These are the activations of a small neural network, seen along a few directions. Each row is one input.
In each table, some parts of the input vary, and every possible input appears once, in random order.
A made-up example of a description, with smaller parts first: line(4) and (point or (values(2) and ring(5)) or line(11)).
Shared parts are said once, and a part with two or three values counts as separate values.
(in the rows, 128 means zero)

Other details of the inputs vary at random and push rows far along three fixed directions, the same in every table; ignore that.
These rows show it; all are for the same input, with only those details redrawn:
[149 135 141 136 181 118  85 131 177  90 116]
[106  97 130 157 173 104 105 146 182  77 152]
[170 151 146 124 176 136  87 125 163  95  91]
[180 158 153 115 171 159  97 120 155  92  69]
[122 108 111 132 131 137 147 135  93 118 134]
[104 100 122 159 180  80  91 147 183  90 171]
[118 105 127 146 156 128 124 139 150  87 133]
[136 124 130 140 173 109  95 136 162  99 133]

Table:
r1: [ 90  79  94 126 120 124 169 142  69 111 167]
r2: [ 81  96 118 138  90 129 153 129 134 109 200]
r3: [135 133 147 128 109 173 150 123 137 102 109]
r4: [ 87  79 112 158 165  43  89 177 201 113 173]
r5: [116 121 158 147 112 155 137 128 180  86 141]
r6: [107 103  92 112 126  99 142 144  80 148 165]
r7: [208 193 146  76 187 127  55 108 172 133  76]
r8: [154 144 111  80  96 170 158 110  66 158 104]
r9: [124 188 113 139 161  13  76 106  55 236 157]
r10: [122 117 114 131 117 141 149 127 101 124 140]
r11: [174 145 143 122 153 144 104 135 160 117  69]
r12: [132 129 119 143 174  85  91 146 132 115 144]
r13: [153 148 128 111 107 120 111 133 149 160 110]
r14: [166 136 134 118 130 164 138 142 112 119  55]
r15: [ 97  88 112 122 104 174 181 119 103  94 146]
r16: [116 177 132 132 102 108 141  84  47 220 129]
r17: [170 159 148 114  76 181 152 126 111 152  81]
r18: [170 146 167 117  93 219 159 123 150 103  33]
r19: [ 99 109 127 129 120 121 121 132 182 109 159]
r20: [ 90  77 113 151 131 137 158 145 120  89 148]
r21: [ 86 141 124 150 118  90 146  98  59 197 144]
r22: [113 101 127 151 130 120 127 148 178 110 130]
r23: [146 156 131  97  90 146 127 115 121 150 135]
r24: [125 200 156 138  97  75 104  93  96 223 168]
r25: [157 135 112  90 132 156 141 112  74 130 119]
r26: [ 72  67 132 136  78 212 211 123 130  56 134]
r27: [ 87 158 154 155 106  97 129  98 117 185 155]
r28: [120 102 102 116  85 139 165 140  97 154 121]
r29: [159 159 135 112 106 111  98 133 159 164 125]
r30: [123  99 101 117 108 120 153 146 105 151 126]
Q: The inputs of r10 and r20 match in every part but one. If r16 is changed in the same way as r10 into r20, which row does it become?
A: r21
Q: Describe the family of inputs behind these rows.
A: line(5) and (point or ring(5))
Q: List by row number the other rows that have the line(5) part in common with r12.
A: r1, r4, r6, r9, r14
Q: Change only the line(5) part in r11. List by row number the other rows that result.
A: r14, r17, r18, r22
